Each row below holds a small network's activations on one input, seen along a few directions.
In each table, some parts of the input vary, and every possible input appears once, in random order.
Descriptions start from the smaller parts, as in this example, which fits no table here: one of 8 places around a ring, together with either a single point or one of 9 places around a ring or (one of 2 separate values, together with one of 6 places along a line).
Shared parts are said once, and a part with two or three values counts as separate values.
(in the rows, 128 means zero)

Other details of the inputs shift rows strongly along two fixed directions, in all tables alike. That doesn't count.

A family of inputs:
x1: [152 161 146 126 165 169 186  71 134 165 162]
x2: [118 146 149  83 157  80 173 129 168 110 171]
x3: [111 131 113 140 116 133 145 137 122  95 148]
x4: [147 100 140 141 132 121 139 180 132  90 104]
x5: [107 181 164 143 139 148 142  63 148 182 143]
x6: [139 109  77 159  77 153 128 122 109 106 108]
x7: [156 109 137 177 122 165 129 132 126 155 114]
x8: [158 126  56 199 105 171  81  95 137 195 139]
x9: [109 150 156  97  81  77 140 187 126  73 104]
x10: [158 147 120 124 128 125 110 180 128  99 103]
x11: [162  98 102 149 108 135  62 139  94 117 138]
x12: [119 157 164  71 140  97 151 136 167 117 182]
x13: [171 101  87 166 134 161 112 148 122 104 106]
x14: [ 79 150 183 110 131  99 191 144 137 105 172]
x15: [ 75 152 162  36 213  78 156 131  94 154 129]
x16: [131 109 112 146 115 175 103  85 134 135 111]
x17: [121 116 117 125 129 111 112 144 146  67  95]
x18: [133 102 183  93 115  45 121 187 114  79 110]
x19: [141 148 148 121 159 127 159  53 108 170 185]
x20: [100 172 145 137 124 175 150  89 125 156 205]
x21: [143 113 125 128 149 100 114 126 106 107 152]
x22: [135 115 100 152 102 162  71 129 136 104 104]
x23: [135 149 189  64 161 129 179 129 141 109 153]
x24: [151 144 165  87 119  84 135 198 136  76  82]
x25: [159 121  93 161 113 121  63 137  94 135 124]
x26: [139 122  97 154 117 160 120  78 136 130 100]
x27: [118 150 106 135  90 120 109 170 117  94 121]
x28: [149  81 105 173  86 122 106 146 147 146 106]
x29: [164 128 110 158 128 189 106 127 124 140 141]
x30: [149 126 104 164  98 131 110 111 145 175 123]
x31: [123 149 119 123 115 111  91 152 142  90  90]
x32: [156 104  97 107 103  94 137 139 152  98 107]
x33: [122  97 114 184  68 146 115 151 113 125 107]
x34: [131 104  53 166 173 215 104 106  89 211  75]
x35: [111 125 162 144 118 124 128 124 147 126 105]
x36: [ 57 166 128 100 207 166 150  64 126 203 116]
x37: [133  88 120 139 110  91 130 164 155 107 120]
x38: [122  90 110 182 109 141 100 131 138 112  88]
x39: [ 80 150 111  92 197 142 162  82 136 225 145]
x40: [127  95 169  97 131  43 128 190 114  62 121]
x41: [133 135 163 112 157 142 141  60 107 174 194]
x42: [124 167 197  84 144  65 144 125 117 135 156]
x43: [101 153 150 124 124 173 170  72 124 162 190]
x44: [141 105 121 103 114 123 131 121 152 128 139]
x45: [ 70 119  90  86 138 122 127 179  96 110  72]
Description of these inputs: one of 5 separate values, together with either a single point or one of 8 places around a ring.
The inputs of x10 and x27 match in every part but the choice among 5 separate values. If x4 is changed in the same way as x10 into x27, which row does it become?
Answer: x14
The inputs of x18 and x7 match in every part but the choice among 5 separate values. If x15 is changed in the same way as x18 into x7, which row does it become?
Answer: x34
Which other rows agree with x5 in the choice among 5 separate values? List them by row number.
Answer: x16, x17, x22, x26, x31, x35, x36, x38
A walk changes only the place on the ring of 8. It starts at x40 and steps to x18. List the rest of the walk in order.
Answer: x42, x25, x11, x41, x19, x21
